Each row below holds a small network's activations on one input, seen along a few directions.
In each table, some parts of the input vary, and every possible input appears once, in random order.
Descriptions start from the smaller parts, as in this example, which fits no table here: one of 8 places around a ring, together with either a single point or one of 9 places around a ring or (one of 3 separate values, together with one of 6 places along a line).
Shared parts are said once, and a part with two or three values counts as separate values.
In the rows, zero is written as 128.

Other details of the inputs vary at random and push rows far along two fixed directions, the same in every table; ignore that.

Table:
x1: [169 109 130 132 128 161 151 168 142 117 117]
x2: [123 105 144 107 174 102 111 107 126 125 129]
x3: [139 144 126 172  32 137 131 146 123 142 130]
x4: [185 111 119 130 127 172 165 185 150 111  99]
x5: [133 118 137 143 102 132 131 136 119 116 125]
x6: [153 137 113 156  92 155 140 150 145 125 117]
x7: [165 123 125 124 194 153 149 152 127 116 110]
x8: [ 82 151 145 108  89 104 147 113 133 125 157]
x9: [114 139 134 158  90 109 109 103 127 137 141]
x10: [ 72 159 146  86 139  93 128 102 128 142 158]
x11: [102 117 115 109 191  99 100  83 126 132 128]
x12: [124  97 131  87 221 113 115 104 112 114 123]
x13: [143 126 138 125 152 136 127 146 119 130 115]
x14: [109 132 125 140  85 123 100 110 121 144 143]
x15: [163 129 117 137 128 160 149 164 116 126 110]
x16: [109 136 127 154  90 123 104 103 130 135 147]
x17: [114 112 109 132 101 117 119 109 122 124 127]
x18: [ 97 131 140 133 148 101  95  88 115 129 139]
x19: [127 125 117 119 129 129 111 123 130 137 122]
x20: [124 130 102 144  84 131 124 127 120 139 122]
x21: [142 157 149  95 191 140 184 168 158 121 129]
Each input here is: one of 3 separate values, together with either a single point or one of 6 places around a ring.
Changing only the choice among 3 separate values turns x1 into x14. The same change can be made to x4. Which row results?
Answer: x19
Start at x16 and move only the place on the ring of 6, one step at a time. The first step leads to x6. Which rows follow, in order?
Answer: x11, x7, x18, x9

Table:
x22: [153  93 140 112 184 122 113 128 160 130 120]
x23: [138 141 144 110 173 138 132 144 133 135 132]
x24: [137 144 146 115 176 143 134 136 140 125 131]
x25: [108  95 118 146  89 108  80  83  91 118 147]
x26: [135 121 130  98 162 121 158 136 135 119 119]
x27: [136 124 128  93 156 125 152 143 135 122 122]
x28: [176 160 131 182  36 179 184 213 136 137 119]
x29: [149  89 138 123 175 135 114 128 109 118 100]
x30: [152 106  96 126 179 146 122 123 126 139 115]
x31: [ 92 155 137 140  86  97 109  94 117 143 155]
x32: [ 78 133 124 120  73 100 114 104 115 139 146]
x33: [151 118 106 131 179 134 109 131 129 133 101]
x34: [ 80 136 122 116  74 109 108  97 120 134 151]
x35: [152 117 122 127 177 132 107 132 127 124  96]
x36: [ 73 133 123 132  85  99 118  89 125 118 150]
x37: [ 80 150 138 153 100  99 109  88 123 129 157]
x38: [130 126 131  94 162 143 144 138 143 114 123]
x39: [184 162 130 187  37 173 195 198 140 126 119]
What do these inputs look like to the network?
Answer: either a single point or one of 5 places along a line or (one of 2 separate values, together with one of 6 places around a ring)
Which other rows does x37 become when the place on the ring of 6 takes its other values? List them by row number.
Answer: x23, x24, x28, x31, x39

Table:
x40: [137 133 139  72 241 128 160 143 159 128 131]
x41: [152 123  92 151  32 164 140 162 146 131 111]
x42: [200 116 119 157 142 168 135 182 134 142  92]
x43: [181 160 151 144 146 157 164 192 146 145 117]
x44: [108 181 135 181  56 135 118 117 124 141 153]
x45: [128 140 136  60 242 129 164 151 122 128 118]
x46: [ 77 158 131 109  83 105 120 105 144 142 154]
x47: [ 86 108 145 119 150  79  98  70 116 113 141]
x48: [101 119 113 140 164 109  56  64 106 140 133]
x49: [116 122  87 159  40 132 116 107 130 134 138]
x50: [161  95 143 103 171 143 165 158 145 104 122]
x51: [173 104 144 110 117 162 174 190 153 104 109]
x52: [ 99 107 167 124 148  79  75  81 106 135 147]
x53: [ 74 106 140  88 142  85 107  80  87 116 145]
x54: [173 110 100 130 188 149 142 150 141 120  90]
x55: [ 98 175 122 168  51 117 140 116 136 136 145]
x56: [147 131  83 158  36 166 153 163 104 128 108]
x57: [ 94 114 157 132 156  97  75  72 104 118 150]
Changing only one part turns x55 into x47. The same change can be made to x46. Which row results?
Answer: x51
What do these inputs look like to the network?
Answer: one of 3 separate values, together with either a single point or one of 5 places along a line
Which other rows does x43 become when the choice among 3 separate values takes its other values? List them by row number.
Answer: x42, x52
Which other rows does x42 become when the place on the line of 5 takes its other values? List them by row number.
Answer: x41, x48, x49, x54
